These are the activations of a small neural network, seen along a few directions. Each row is one input.
Each table varies a few parts of the input and shows all the possible inputs, shuffled.
Descriptions start from the smaller parts, as in this example, which fits no table here: one of 3 separate values, together with either a single point or one of 11 places around a ring or (one of 4 places along a line, together with one of 5 places around a ring).
Shared parts are said once, and a part with two or three values counts as separate values.

Other details of the inputs shift rows strongly along three fixed directions, in all tables alike. That doesn't count.

A family of inputs:
r1: [-22 -21 -16 -13 -14  -6 -15   1 -46  -1  12]
r2: [  1   3   1   2   8  -2  -4  -2   4 -10   3]
r3: [ 4  0 -2  2 -2  4 -5 -6  7  2  2]
r4: [  9  -3  -5   9  -1   2 -14  -8   7   0   4]
r5: [ 4  0 -4  5  1  1 -2 -3  5 -1  1]
r6: [ 2  0  2  3  0  2 -2 -5  5 -2  1]
r7: [ 4  2  0  4 -1  3 -3 -2  3 -3  0]
r8: [ 6 -1  0  2 -2  5 -3 -3  4  0 -2]
r9: [  4   5  -1   3   7   0  -5   1   3 -10   2]
r10: [ 3 -1  4  2 -2  1 -3 -5  5 -1  1]
r11: [ 3  5 -2  4  8 -4 -5 -1  4 -9  3]
r12: [ 5  0  0  5  1  0 -1 -4  2 -3  0]
r13: [ 2  3 -1  3  0  3 -3 -4  6 -1  3]
r14: [ 4 -1 -5  5  1  6 -2 -2  5 -1 -1]
r15: [ 4  2  1  2 -3  2 -4 -5  6  0  3]
r16: [ 4  3  0  4  9 -4 -3  0  2 -9  2]
r17: [ 3 -1 -7  4  1  2 -1 -3  5  0  0]
r18: [ 2  2 -3  2  0  4 -2 -4  6  0  3]
r19: [-10 -10  29   7  27 -11 -20  56   2  52  -6]
r20: [ 2  0 -6  3  2  5 -2 -3  6  1  1]
r21: [-10  14   7 -17   1  -6  29   8  -4  -4  -8]
r22: [ 2 -3 -4  3  3  4 -2 -4  6 -1  0]
r23: [-10   6   7 -16  -6  -2  34   5  -4   1 -12]
r24: [ 4  0 -2  4  0  5 -2 -2  4 -2  0]
r25: [ -6   5   8 -16  -8  -4  35   4  -6   3 -15]
r26: [ 7 -1  2  5 -1  0 -3 -5  3 -2  1]
r27: [ -9  10   7 -15  -8  -6  34   6  -6   2 -13]
r28: [ 6  1  2  3 -3  3 -3 -3  4 -2  0]
r29: [ 4 -2  1  1 -1  3 -3 -6  5  0  0]
r30: [-20 -17 -11 -13 -18  -8 -21   0 -44   1  16]
Description of these inputs: one of 5 separate values, together with either a single point or one of 5 places along a line.
- The inputs of r13 and r7 match in every part but the choice among 5 separate values. If r15 is changed in the same way as r13 into r7, which row does it become? => r28
- Change only the place on the line of 5 in r4. List by row number the other rows that result. => r5, r17, r27, r30
- Which other rows agree with r26 in the choice among 5 separate values? List them by row number. => r1, r12, r16, r19, r25
- Change only the choice among 5 separate values in r2. List by row number the other rows that result. => r9, r11, r16, r21
